Here are a small network's activations along a few directions, averaged over the inputs that share one value of a field.
Values that are neighbours, or in one group, have similar rows; names and order tell nothing.
In the rows, zero is written as 500.
Strong random noise was added to every row along 11 fixed directions; ignore it. To show where, here is one row again and again, with new noise each time:
[330 677 163 428 748 450 480 532 447 480 554 291 467 794 386 465 691 544
 840 454 250 446 443 363 587 343]
[545 641 470 433 695 619 627 240 257 528 572 619 421 183 360 587 549 546
 670 419 755 428 615 393 479 568]
[415 447 507 721 311 579 265 324 261 578 573 467 646 582 781 616 583 268
 340 643 536 692 442 548 546 666]
[451 667 602 458 347 276 475 311 564 494 395 613 525 458 692 430 576 465
 573 504 506 437 635 618 623 471]
[493 643 591 342 466 399 519  59 440 524 576 479 446 230 385 386 532 470
 737 528 551 361 649 390 362 616]
[569 366 555 665 649 629 497 566 462 563 576 601 603 466 288 593 429 695
 405 320 458 743 406 445 449 492]
[188 561 742 533 638 574 760 450 390 454 356 701 653 645 424 604 545 498
 558 456 477 507 472 476 449 183]
[619 578 272 430 623 399 338 689 467 637 430 620 557 397 414 495 454 519
 500 430 486 473 484 694 582 664]
[280 397 674 726 226 502 415 177 341 482 681 334 693 792 650 629 572 528
 431 643 294 644 460 304 440 439]
[643 530 295 549 548 623 505 597  96 560 619 593 531 365 567 755 424 548
 442 478 726 377 596 561 575 649]
[236 460 488 659 505 693 536 453 317 465 576 367 643 832 477 650 547 569
 534 447 511 769 342 249 511 440]
[775 506 346 515 393 357 427 592 539 465 711 343 422 492 532 419 400 717
 641 312 398 448 663 496 556 574]
[476 592 411 462 645 352 665 360 840 432 334 585 360 466 480 513 694 755
 339 418 635 527 403 334 789 312]


Field Kizad:
z11: [653 430 227 482 528 426 381 848 679 536 458 426 546 593 371 480 350 680
 310 405 510 632 327 491 601 629]
z9: [550 497 539 624 526 441 458 553 584 466 611 458 547 634 435 468 467 686
 620 408 190 591 537 488 530 342]
z1: [469 473 669 512 426 411 458 401 654 542 385 598 477 438 573 488 642 491
 360 693 394 487 508 566 507 413]
z3: [656 326 543 400 502 313 449 854 985 474 360 414 358 524 508 146 459 275
 406 563 214 358 496 745 370 360]
z10: [428 629 639 464 511 529 471 507 285 582 391 743 545 374 619 611 620 455
 566 617 479 386 634 706 552 489]
z4: [624 505 485 508 767 536 387 612 512 637 515 627 454 309 237 505 606 744
 589 432 272 545 491 578 486 507]
z8: [516 479 599 513 795 638 672 751 394 477 435 720 426 445 516 544 557 294
 524 573 337 242 613 773 400 167]
z6: [656 594 452 395 415 356 335 575 585 604 528 630 547 423 323 518 367 835
 711 345 441 596 632 550 565 696]
z14: [768 429 522 625 727 473 487 457 696 529 502 691 355 213 485 521 615 538
 314 444 439 481 511 625 607 352]
z15: [652 268 380 500 305 492 453 253 504 404 886  51 373 570 474 527 428 537
 392 769 314 290 475 181 279 579]
z7: [634 471 265 706 495 487 169 551 245 580 774 289 550 640 604 532 601 436
 543 601 102 478 525 610 509 535]
z2: [322 571 523 440 147 349 357 479 578 451 486 335 622 803 633 440 447 533
 735 531 446 624 522 441 578 640]
z12: [569 458 419 411 699 554 546 660 416 613 443 670 569 286 227 550 362 514
 342 524 582 359 399 605 390 600]
z5: [549 613 570 360 477 486 473 372 560 559 373 713 437 281 499 502 490 584
 584 454 754 585 590 530 607 688]
z13: [411 449 501 537 437 551 460 614 446 478 471 459 578 692 583 550 456 411
 468 536 489 570 426 533 487 510]
The values of Kizad form a line.
- List every value one step from z3, in the order listed. => z1, z8
- List every value one step from z15, in the order listed. => z2, z13
- List every value one step from z9, in the order listed. => z11, z14
- List every value one step from z4, in the order listed. => z10

Field Nen:
v10: [223 617 528 585 709 414 481 554 463 556 403 680 771 839 333 597 583 599
 668 433 100 609 415 571 555 202]
v7: [504 508 440 421 334 429 488 575 391 560 458 584 560 532 573 690 450 699
 375 603 590 366 553 503 573 642]
v12: [392 513 641 518 326 495 524 253 512 465 513 487 572 563 528 560 461 576
 529 507 639 650 490 351 534 580]
v9: [261 565 632 509 515 306 432 421 699 570 312 584 622 641 486 391 697 510
 516 591 262 610 400 548 551 273]
v8: [463 464 673 359 446 580 723 556 483 424 444 470 429 318 445 377 361 380
 493 494 695 293 531 531 336 483]
v5: [316 597 691 365 253 386 658 226 477 385 582 395 590 651 424 452 358 648
 783 475 481 415 642 272 381 474]
v3: [459 723 620 573 230 412 457 231 322 474 443 555 534 403 847 590 585 457
 483 551 741 482 638 525 694 555]
v1: [551 426 647 722 375 550 521 967 593 438 435 660 598 772 683 589 417 732
 495 181 408 809 565 668 660 358]
v2: [585 568 722 487 467 359 508 401 705 434 498 587 437 423 506 308 478 502
 776 355 352 540 697 611 463 364]
v6: [414 485 341 423 649 549 469 495 485 569 494 489 542 581 256 629 506 614
 508 562 468 547 368 358 478 556]
v11: [570 441 537 522 448 440 464 698 685 487 460 541 513 611 506 501 500 682
 440 422 343 580 481 558 591 474]
v4: [518 684 305 427 590 337 344 687 369 599 466 575 597 532 456 426 470 649
 688 388 382 468 570 685 617 565]
The values of Nen form 3 separate groups.
- Which other values are in the same group as v1? Give them in the order they are listed. => v7, v11
- Which other values are in the same group as v9? Give them in the order they are listed. => v8, v3, v4
